Each row below holds a small network's activations on one input, seen along a few directions.
In each table, some parts of the input vary, and every possible input appears once, in random order.
A made-up example of a description, with smaller parts first: one of 2 separate values, together with either a single point or one of 9 places along a line or (one of 5 places around a ring, together with one of 6 places along a line).
Shared parts are said once, and a part with two or three values counts as separate values.

Rows:
x1:  0.29 -2.48 -0.81  3.91 -1.21  1.07  0.70 -2.44 -1.25 -2.59 -0.26  1.68 -2.32 -1.74 -0.40
x2:  2.84  1.16  7.91 -3.71  0.35 -3.51  5.83  1.24  3.04  3.23 -6.12 -4.62  1.16  2.23 -1.55
x3:  1.30  2.35 -3.71  1.66  1.03  1.09  1.97 -1.30  0.14  2.30  1.48  2.72 -1.02 -0.50 -1.12
x4:  1.04  0.62 -4.12 -2.02  1.80  1.66  0.44  0.66 -1.68  2.02 -0.34  3.17  1.16 -1.94  0.60
x5: -1.22 -2.67 -1.21 -0.95  0.69  3.02 -0.67  0.24 -2.65 -0.78 -1.70  2.83 -0.08 -2.79  1.10
x6:  0.92  0.72 -4.58 -1.03  1.57  1.24  0.78  0.21 -0.79  2.00  0.00  3.32  0.17 -0.41 -0.67
x7: -3.78  0.89 -0.82  2.11  1.09 -5.11 -3.86 -0.25 -1.19  1.72  0.98 -4.49 -3.56  0.86  3.74
x8: -3.15  0.01  3.67 -4.10  1.30 -2.06  0.72  1.23  2.89 -3.15  2.07 -6.92  3.79  3.99  1.74
x9:  0.72  1.65 -3.75  1.13  1.63  0.78  0.94 -1.14 -0.16  2.47  0.96  3.22  0.51 -0.91 -0.82
x10:  1.51  2.27 -3.49  2.64  0.94 -0.51  2.48 -1.71  0.46  1.83  2.05  3.46 -0.96  0.01 -1.79
x11:  1.91  1.70  1.91  2.35 -5.26  1.93 -2.96  5.86  2.00 -1.52  0.99 -0.36  2.73  1.56 -1.32
x12:  0.79  1.64  5.12 -2.67 -3.89  1.22 -0.18  3.81  0.89 -3.87  1.63 -2.17  5.78  5.48  0.29
x13: -0.10 -2.34 -0.99  2.95 -0.88  2.34  0.24 -2.01 -1.45 -1.79 -0.59  1.35 -2.13 -2.22  0.12
x14:  1.01 -2.38 -2.33 -0.30  1.00  2.60 -0.52 -0.06 -0.51  1.34 -0.38  2.96 -0.08 -1.47  1.09
x15: -4.19 -1.06  2.54 -2.82  1.04 -4.95 -0.26 -1.26 -1.19  0.30  4.01 -7.48 -1.95  2.47  1.44
x16: -0.71 -3.31 -1.71  0.38  0.16  2.28 -0.80 -0.73 -1.69 -1.02 -1.60  2.52 -0.41 -1.86 -0.01
x17:  0.79  1.71  0.27  4.46 -0.53 -0.72 -6.01  2.57 -1.46  0.22  1.40 -1.20 -1.58  1.23  0.13
x18: -1.01 -2.70 -0.89  2.40 -0.14  2.05 -0.52 -1.75 -1.63 -1.32 -0.91  2.13 -0.57 -2.46  0.11
x19:  1.06  2.23  6.99 -6.42 -0.70 -4.39  1.69 -3.17  6.23 -1.40 -3.69 -2.14 -0.65 -1.54 -2.68
Q: What is each input in this table made of?
A: either one of 2 separate values or one of 6 places around a ring or one of 11 places along a line
Q: A walk changes only the place on the ring of 6. It starts at x15 and steps to x8. List the rest of the walk in order.
A: x12, x11, x17, x7
Q: List by row number the other inputs of the same sort as x19.
A: x2

Rows:
x20: -1.32  0.18  1.53  0.21 -0.42 -0.89 -2.15  1.48 -0.14 -1.25  1.64 -2.83  0.32  1.96  1.11
x21: -0.33  0.62  1.65 -1.71  0.75 -1.69  0.81 -0.45  1.21  0.50 -0.47 -1.94 -0.38  0.57 -0.08
x22: -1.25  0.18  1.58 -0.67 -0.29 -1.48 -0.45  0.02  0.52 -0.93  1.21 -2.77  0.14  1.40  0.55
x23: -0.81 -0.19  1.62  1.00 -1.47 -0.23 -1.98  1.90 -0.16 -1.62  1.45 -2.36  0.83  1.85  0.74
x24:  1.26  0.57  1.33 -1.48  0.01  0.09  1.71 -0.16  1.39  0.11 -1.56  0.71  0.65 -0.04 -0.83
x25:  0.61  0.61  1.58 -1.46 -0.12 -0.40  1.47 -0.25  1.14  0.09 -1.33 -0.28  0.35  0.05 -0.76
x26:  1.48  0.44  1.09 -1.62 -0.54  0.75  1.81  0.09  1.28  0.18 -1.88  1.20  1.17 -0.60 -1.29
x27:  0.87 -0.68 -8.47  5.58  0.95  3.92 -1.86 -0.65 -3.52  1.66  1.91  6.97 -1.45 -2.98  0.12
x28:  0.00 -2.91 -7.81  4.83  1.58  3.95 -1.41 -2.56 -4.15  0.93  0.37  7.04 -2.82 -4.77  0.47
x29:  2.02  0.25  1.01 -1.81 -0.72  1.21  2.09  0.21  1.25  0.20 -1.96  1.89  1.55 -0.64 -1.52
x30: -1.95  0.05  1.44  0.07 -0.32 -1.71 -1.86  1.26 -0.61 -0.90  1.70 -3.56  0.13  2.12  1.61
x31: -0.89  0.43  1.69 -1.67  0.71 -2.40  0.67 -0.42  0.67  0.74  0.00 -2.88 -0.60  0.89  0.31
x32:  0.32  0.45  1.77 -1.27 -0.11 -1.13  1.17 -0.47  1.11  0.31 -1.07 -1.16  0.10  0.19 -0.45
Q: What is each input in this table made of?
A: either one of 2 separate values or one of 11 places along a line
Q: What sort of input is x29?
A: one of 11 places along a line

Rows:
x33:  2.49 -1.30 -0.35 -2.68  2.57  1.63  4.16 -1.58 -0.31  2.99 -5.41  3.80 -0.96 -4.16 -1.75
x34: -0.34  2.35  1.96 -0.61 -0.04 -4.36  1.00  0.84  0.87  1.90  2.28 -5.09  0.09  2.97  0.36
x35:  1.00  1.06 -5.35  6.81 -0.35  0.94 -2.17 -0.38 -1.12  2.24  2.20  2.27 -2.03 -1.07 -0.61
x36: -1.66 -1.50  4.38 -1.96 -1.37 -2.30  1.08 -1.70  0.77 -2.12  1.68 -5.51  0.87  1.96  0.00
x37: -0.84 -1.63  5.20 -1.57 -0.76 -2.73 -0.36  1.17 -0.63  0.65 -1.21 -5.83  0.19  1.73  1.06
x38:  2.69  3.56  0.14 -0.86 -0.94  1.04  0.21  3.91  1.94  0.93  1.66  0.46  3.18  3.41 -1.67
x39:  1.55 -1.20 -1.14 -2.99  1.93  2.05  5.45 -4.42  1.15  0.30 -2.40  4.13 -0.35 -3.89 -2.54
x40:  1.64 -2.82 -4.05  3.02  1.55  2.01  0.61 -2.49 -2.81  2.35 -3.93  6.22 -3.78 -4.91 -0.12
x41:  0.81 -0.83 -0.95  4.02 -3.28  3.57 -2.01  0.42 -1.20 -4.14  2.30  2.98  1.57 -0.10 -0.38
x42:  0.17 -2.81 -3.41  6.76 -1.08  2.89 -2.74  0.49 -2.95  0.35 -1.60  3.15 -2.18 -3.43  0.52
x43: -0.42  4.11  3.30 -1.45  0.26 -5.25 -1.35  0.57  3.65  0.45  0.91 -4.02 -1.60  1.83  0.28
x44:  1.79  3.20 -2.42  4.67 -1.89  1.48 -2.54  2.14 -1.05  0.48  2.72  1.97  0.86  1.55 -0.83
x45:  2.63  0.15  2.30 -4.97  0.18  1.32  3.21  1.85  1.87  1.22 -5.04  2.08  3.44 -0.76 -0.74
x46: -0.56  3.24  2.66 -1.10 -0.86 -4.56 -0.28  0.80  1.96  0.92  1.44 -4.47 -1.27  2.30 -0.34
x47:  2.19 -0.08  2.94 -1.52 -2.12  2.93 -0.32  5.06  0.73 -0.79 -1.92  0.97  3.64  1.61 -0.69
x48: -1.82  0.43  5.64 -2.89 -0.75 -3.27 -1.40 -1.76  3.88 -4.02 -0.06 -4.11 -1.00  0.64  0.15
x49: -0.41 -2.90 -4.18  6.21 -1.40  3.13 -1.32 -2.39 -1.51 -2.39  1.39  3.38 -1.65 -3.07 -0.26
x50: -1.46  1.94  0.67 -0.58  2.13 -3.69  1.63  1.36  0.28  1.39  2.20 -5.46  0.63  4.41  1.81
x51:  1.32 -0.62 -0.21  4.60 -3.00  3.43 -3.38  3.19 -2.75 -1.43 -0.69  2.86  1.02 -0.51  0.40
x52: -1.04  0.41  6.51 -2.49 -0.09 -3.89 -2.89  1.18  2.50 -1.44 -3.11 -4.44 -1.66  0.30  1.02
x53: -3.99 -3.26 -6.61  0.95  2.74  2.33 -5.49  1.48 -6.05  0.62  2.49  2.30 -1.31 -1.93  4.41
x54: -3.01  0.51 -7.78  2.16  3.26 -0.25 -3.91  0.98 -3.73  2.37  5.63  1.89 -0.96  0.49  2.48
x55:  1.37 -0.07  2.17 -1.89 -2.61  3.18  1.06  2.17  2.22 -3.49  1.08  1.19  4.23  1.93 -1.52
x56: -3.31 -1.65  2.98 -1.92  0.71 -1.01  2.16 -1.25  0.33 -2.79  1.55 -5.70  1.36  3.25  1.75
x57: -4.34 -3.31 -7.18  0.49  2.26  2.36 -4.12 -1.30 -4.48 -2.20  5.47  2.44 -0.78 -1.76  3.46
x58:  1.66  0.22  1.49 -5.25 -0.47  1.61  4.51 -1.02  3.23 -1.47 -2.15  2.32  3.96 -0.55 -1.72
x59: -1.24 -0.60  5.88 -1.99 -1.49 -3.15 -1.69  1.28  0.56 -0.60 -2.44 -5.07 -1.24  0.97  0.18
x60: -2.19 -0.44  5.03 -2.37 -2.23 -2.55 -0.14 -1.70  1.96 -3.22  0.55 -4.68 -0.54  1.20 -0.77
x61:  1.74  1.43 -5.79  3.62  1.71  0.50  0.90 -3.43 -0.93  4.17 -0.03  5.27 -3.58 -2.47 -1.27
x62:  2.85  4.04 -0.12 -3.87  0.47 -0.42  3.24  0.92  3.09  2.66 -1.44  1.29  3.24  1.43 -1.79
x63: -2.67 -1.67  3.78 -1.49  1.34 -1.41  0.81  1.61 -1.18  0.00 -1.53 -6.09  0.77  3.10  2.75
x64:  0.58 -2.62 -4.73  2.77  0.86  2.37  2.04 -5.46 -1.33 -0.45 -1.10  6.39 -3.13 -4.64 -1.02
x65:  2.83  2.64 -2.75 -1.63  2.76  0.06  4.03 -2.52  1.04  4.57 -1.50  3.11 -1.04 -1.85 -2.61
Q: The inputs of x40 and x64 match in every part but one. If x42 is changed in the same way as x40 into x64, which row does it become?
A: x49
Q: What is each input in this table made of?
A: one of 3 separate values, together with either a single point or one of 4 places along a line or one of 6 places around a ring
Q: List by row number the other rows that have the choice among 3 separate values in common with x34.
A: x35, x38, x43, x44, x46, x50, x54, x61, x62, x65
Q: A walk changes only the place on the line of 4. It starts at x52 and steps to x59. List the rest of the walk in order.
A: x37, x63
Q: Change only the place on the line of 4 in x36. List by row number the other rows that result.
A: x48, x56, x60

Rows:
x66: -1.78 -0.20 -2.73  1.74  1.44 -0.85 -2.43  1.97 -1.57  2.24  2.91 -1.62 -0.14  1.59  1.67
x67: -0.56 -3.30 -0.55  3.83 -1.41  1.42 -2.42 -0.97 -1.44 -2.14  0.74 -0.30 -1.37 -1.46  0.67
x68:  1.75 -0.41 -0.17  0.00 -1.44  3.22 -0.33  2.47 -0.69 -0.54 -1.91  3.78  1.16 -1.51 -0.84
x69:  2.57  2.61 -1.97  1.01 -1.06  1.60  1.34  1.52  1.56  0.02  0.87  3.30  2.66  0.51 -1.82
x70:  1.93  2.20 -0.21  2.58 -0.74 -1.58 -1.05 -1.23  0.87  1.93 -1.20  1.42 -2.36 -1.16 -1.25
x71: -0.75  0.67 -2.65  0.93 -0.70  1.83 -0.92  0.75 -0.69 -1.69  4.16  1.13  1.62  2.21  0.76
x72: -1.17 -3.38 -1.32  0.41 -0.20  2.73 -3.57  1.73 -1.44 -2.00  0.60  1.21  1.51 -0.31  2.07
x73: -0.64  0.09 -3.07 -1.74  3.31 -1.01  1.64 -0.77 -0.49  3.62  0.01 -0.48 -0.56 -0.08  0.94
x74: -2.02  0.72 -0.92  3.31  0.34 -2.12 -2.69 -0.89 -1.67 -0.39  2.03 -0.82 -3.56 -0.81  0.92
x75: -0.88 -0.28  6.47 -6.30  0.23 -3.84  2.74 -0.47  3.46 -0.36 -0.99 -5.53  1.62  2.15  0.17
x76:  0.16  0.64 -2.45 -2.57  1.39  1.68  2.45 -1.81  0.29  0.27  1.75  1.96  1.73 -0.34 -1.04
x77: -0.50 -2.77 -0.56  0.73  0.69  1.00  2.13 -3.31 -0.38 -0.56 -2.28  1.46 -1.69 -3.09 -0.03
x78:  1.91  2.80  7.72 -2.94 -1.71 -1.98  1.20  2.20  3.08 -1.18 -1.70 -4.97  1.09  3.48 -1.88
x79: -1.09 -2.90 -1.25 -2.45  2.07  2.28  0.94 -0.66 -0.55 -0.35 -2.36  2.83  1.36 -2.14  1.15
x80:  1.93 -0.25  0.67  3.59 -2.45  1.66  0.79 -0.80 -1.00 -0.62 -2.41  2.77 -1.09 -1.56 -1.98
x81: -1.03  0.46 -1.49 -0.28  2.31 -2.54  1.36 -3.44 -0.39  0.94 -0.90  0.66 -4.14 -1.76 -0.23
x82: -2.09  0.51  6.06 -3.18 -2.23 -3.31 -1.56  2.11  2.11 -2.47  0.72 -7.77  1.99  3.44  0.93
x83:  2.26  2.81 -1.57  1.33  0.16 -0.19  0.40  1.58 -1.05  3.27 -0.04  0.97  0.17  0.83 -0.22
Q: What is each input in this table made of?
A: one of 3 separate values, together with either a single point or one of 5 places around a ring
Q: The inputs of x74 and x81 match in every part but the choice among 3 separate values. If x66 is changed in the same way as x74 into x81, which row does it become?
A: x73
Q: Change only the place on the ring of 5 in x80. List by row number the other rows that result.
A: x68, x69, x70, x83
Q: Change only the choice among 3 separate values in x76. List by row number the other rows that result.
A: x69, x71
